A small network was trained on made-up records. Each row is its average activation on records with the value named, seen along a few directions.
Values that are neighbours, or in one group, have similar rows; names and order tell nothing.
Strong random noise was added to every row along 9 fixed directions; ignore it. To show where, here is one row again and again, with new noise each time:
[ 167  250 -170   75   10 -102  -46 -132 -267  224  140  -53  144 -219
  275 -274   91 -190 -108  182 -297 -228  -59 -630]
[  15 -138  134  446 -277  310  754 -481 -195  -59  -44 -110 -115 -706
  552  754  326  165   21  195 -315  126 -109 -255]
[ -59   38  102  -47  250  117  207   14 -201 -241  145  163 -318   97
  170  529  544 -239  -25  -67 -173  307  -91  593]
[-125 -275  401   -4  134 -146  325  -40   18   84 -268 -122  464  -30
 -259 -363   93   11  163   76  -63 -358  -65  192]
[  28  439 -181  -89   57 -262 -531   16 -115   61 -237  -94  290  -99
  -17 -709 -135   -9  -30   33 -124 -496   90 -283]
[-119 -113 -105  349 -229  -96 -143   44 -172 -387 -199  382  -85   79
   -1  -82 -417   14 -146  -48 -162   78   19 -177]
[ 147  151 -302  -16 -185  389  -27  336 -234  140  160   43  -69 -120
  199  -46  182  207  -50   11  195  285 -227   61]
[ -56  266   42  -95  208  -57 -119 -470  145 -379  -20   35 -173 -101
  305  218  117 -248  -11  136 -225 -210  156  158]
[ 241  357 -214 -285   23  350 -154 -234  101 -419  179  190  103 -245
  457 -309  -66 -154 -171  208  106   -7 -322  124]
[-168   37 -138  -87  -39   57 -313  211  250  307   -9 -204 -123  286
 -187 -139  -26  297  205  101  321 -176  352  112]
[  99  -58 -260  -89  -59  -87 -356  104  141  440  233  -39 -188  285
  -30  -81 -242  -76  118  122  108 -131  330 -551]


Field W:
w7: [ -26 -133 -250  168 -112 -643 -570  130 -190   79 -105  264 -415  546
 -478  238 -528 -309 -109 -416 -137  179  431 -580]
w2: [-114 -209   72  205   91  -42   63  130  -47  183   -5 -155 -366  248
 -157  490  205  176   93  -11  -34   64  143  118]
w1: [-246 -357  318   91  101 -329  -92 -532  295 -476 -377  114 -173  113
  -86  306 -464 -239  204  -78 -213 -279  391  -16]
w5: [ 164  156  110 -382  178  265   30 -179  316 -278  325   45   92  195
   24 -186  146 -279 -247  144  319  199 -202  405]
w3: [-169   59  139  173  149   18  547 -224   24 -184  433   88 -110  -12
  263  214  193 -176 -285  169 -275  290 -281  -42]
w9: [-135  386 -314  259  181 -165 -114 -280  -19  271  616 -143 -248  285
  359   56  163 -354 -287  461 -427 -296  305 -685]
w8: [ 181   44  -40 -148  -40  -81  -86  329 -103 -342  -34  259  183 -114
 -108 -100 -275   15 -109 -283   59  282 -339  135]
w6: [ 217 -587  502 -264  149 -320  270 -292  255  265 -141  -48  301  -10
 -406  152  -80 -391  150 -247 -102 -123  115 -200]
w4: [ -32   33  -27  129   82 -406 -170 -277  183 -202  147  171 -370  121
   96  388 -397 -257  -12 -139 -225  113  263 -387]
W is arranged as 3 separate groups.
- List the group mates of w3, in the order listed. => w8, w4
- List the group mates of w9, in the order listed. => w2, w1

Field C:
c9: [ -46 -111   90  510 -146  217  257 -120 -359 -563 -218  334 -137  -53
  180  310  164 -160 -430  -85 -293  258 -276  277]
c5: [ 317 -225   23 -449 -278  261    1  302  483  375 -162 -121  164 -334
 -287  235 -268  352  225 -313  470  134  -59  105]
c3: [ 103  816 -574  262 -193  155 -376  128 -312 -468  419  289 -281 -145
  424 -195  -59   42 -570   92  -99  558 -255 -319]
c1: [  -4  169 -204   57 -266  327  209 -253   43  340    2 -375 -240 -641
  598  643   26  330  173  243  -80 -156  129 -348]
c7: [-693 -133   20  724 -322 -153  211 -547  389 -976   57  466 -173  448
   35  -71 -759   85 -464  361   55  159   40   -4]
c4: [ 721  150 -380 -748 -125  352 -611  403   80  312  -65 -192    7 -507
  266 -106 -320  297  419 -181  540   45 -280 -128]
c6: [ 516  -27 -522  -73 -217  211 -310  892 -786  658  122   38 -386   70
 -192  553  561   74   91 -461  174  646   -9  -86]
c8: [-284  728 -390  235  155   96 -411  553 -508    9   89  -48 -205   96
  229 -353  480  297  -85 -187 -138  173   58  347]
c2: [-219    0   59 -162   94  631  488   10  -16  174  334 -178 -142  184
   56  129  944  271   98  154  379  306 -106  851]
C is arranged as 3 separate groups.
- List the group mates of c6, in the order listed. => c9, c2
- List the group mates of c8, in the order listed. => c1, c4
